gasur: [139 128 146 156 100 114 138 118 124 182 117 161  98 163 141 150 152 130]
Bevib: [139  98 127  74 147 126 126  90 124 182 117 161  98 163 141 150 152 128]
vupa: [125 135  32 152 130 130 121  58  40 144 104  71  94  96 159  89 177 101]
vig: [137 107 158 141 131 102 131  97 117 117 128 132 116 130 154 114 162 120]
bugek: [109 102 113 126 121 109 125 100 129 100 135 142 105 120 133 124 116 118]
nuvu: [100 119  94 124 132 105 152  82 134 134  61 162 134 147 134 121 182 124]
fab: [113  91 133 129 111 100 152 134 174  82 211 159  87  80 154 140 103 170]
Sibu: [129 114 100 128 118 156 146 138 131 141 118  91 166 118 110 213 161 154]
next: [128 146 156 100 114 138] -> [118]
dup Sibu:  -> [118]
next: [152 134 174  82] -> [211]
next: [114 100 128 118 156 146 138] -> [131]

Sibu: [155 127  58 127  84  86 126 165 173 110  55]
nuvu: [130 235 115 127  59 102  45 173 130 115  55]
Nuvoz: [ 91 235 161 158 173  93 173 173 130 112  45]
dup Sibu:  -> [127]
next: [115 127  59] -> [102]
dup Nuvoz:  -> [173]
next: [161 158] -> [173]
q: [130 235 115 127  59 102  45 173 130 115  55] -> nuvu

naro: [148 127 138 111 124 155 128 122 134 160 144 107 124 181 117 128 124 128
 124 166]
Bevib: [134  99 107 146 148 127 138 111 123 155 128 122 134 160 144 110 129 117
 142   9]
Sibu: [145 170 171 146 110 127 138 111 123 155 110 122 134 160 144 110 129 117
 142   9]
next: [160 144 107] -> [124]
dup Sibu:  -> [110]
dup Bevib:  -> [134]
next: [155 128 122 134 160 144 110 129 117 142] -> [9]
q: [134  99 107 146 148 127 138 111 123 155 128 122 134 160 144 110 129 117
 142   9] -> Bevib
next: [110 127 138 111 123 155 110 122 134 160 144] -> [110]

kuril: [135 156 135 112  59  63  49 103 135 135 188 195]
nuvu: [ 50 163 215 169  50 126 122 215  70  86 163  58]
Bevib: [215  69  42  73 188 193 218  98 119  60 207 136]
dup kuril:  -> [135]
q: [ 50 163 215 169  50 126 122 215  70  86 163  58] -> nuvu
next: [215  70] -> [86]
q: [135 156 135 112  59  63  49 103 135 135 188 195] -> kuril

gasur: [149 233 145  82]
vig: [101 101 221 116]
kuril: [ 67 111 204 138]
naro: [111  32  32  32]
dup vig:  -> [101]
next: [101 221] -> [116]
q: [149 233 145  82] -> gasur
dup naro:  -> [32]
q: [ 67 111 204 138] -> kuril
q: [101 101 221 116] -> vig
next: [ 67 111] -> [204]

gasur: [ 77 138  69  68 232 190  50 217  90  77 191]
vupa: [173  59 107 159 170  90  65 121  81 137 189]
kuril: [ 91  59 159 107 159 162 159  99  66  26 184]
Bevib: [124 167  99 105  93  35 191  24 113 105 105]
vig: [ 48  27 233 233 190 233  51 233  39  41  67]
dup kuril:  -> [159]
dup vig:  -> [233]
next: [233 233 190] -> [233]
q: [173  59 107 159 170  90  65 121  81 137 189] -> vupa
dup Bevib:  -> [105]
dup gasur:  -> [77]
next: [ 59 107 159] -> [170]

vig: [207 103  79 192  58  62  74  81  97 192 163  67 195 127  84 130  90 185
 200 196  47 193  80  70  89  52 199  88  59 130  81 184 196]
vupa: [103  64  53 170  91 162  89 112 213 160 186  77 141  53 192  94 112 168
 149 155 177 197 125  68  61  72 162  83  89  62  63 170 137]
kolor: [139 150  74 104 156 207 116 138 227 114 117  81 141  87 221 167 207 149
  20 143 154  90 117 144  81  91  22 180 167 152 132 148 124]
kuril: [205 124 126 145  66 115 112 151 126 162  56 142 193 157 145 150 150 169
  61 190  17 111 115 111 172 113  69 137  64 234 111 162 192]
next: [192 163  67] -> [195]
q: [103  64  53 170  91 162  89 112 213 160 186  77 141  53 192  94 112 168
 149 155 177 197 125  68  61  72 162  83  89  62  63 170 137] -> vupa

vupa: [ 43 187 142 209]
nuvu: [ 53  10 149  90]
gasur: [ 69 134  78  49]
vig: [ 43 187 234 105]
naro: [103 143   7 187]
kuril: [134  75 144 187]
Nuvoz: [ 62  10 149  90]
next: [134  78] -> [49]
q: [ 43 187 142 209] -> vupa

bugek: [ 84 104  85 122]
gasur: [114 120 124 217]
Sibu: [177 186 161 164]
Bevib: [ 90  90  81 118]
naro: [68 90 68 93]
vig: [169 153 173 191]
dup naro:  -> [68]
dup Bevib:  -> [90]
next: [90 90] -> [81]

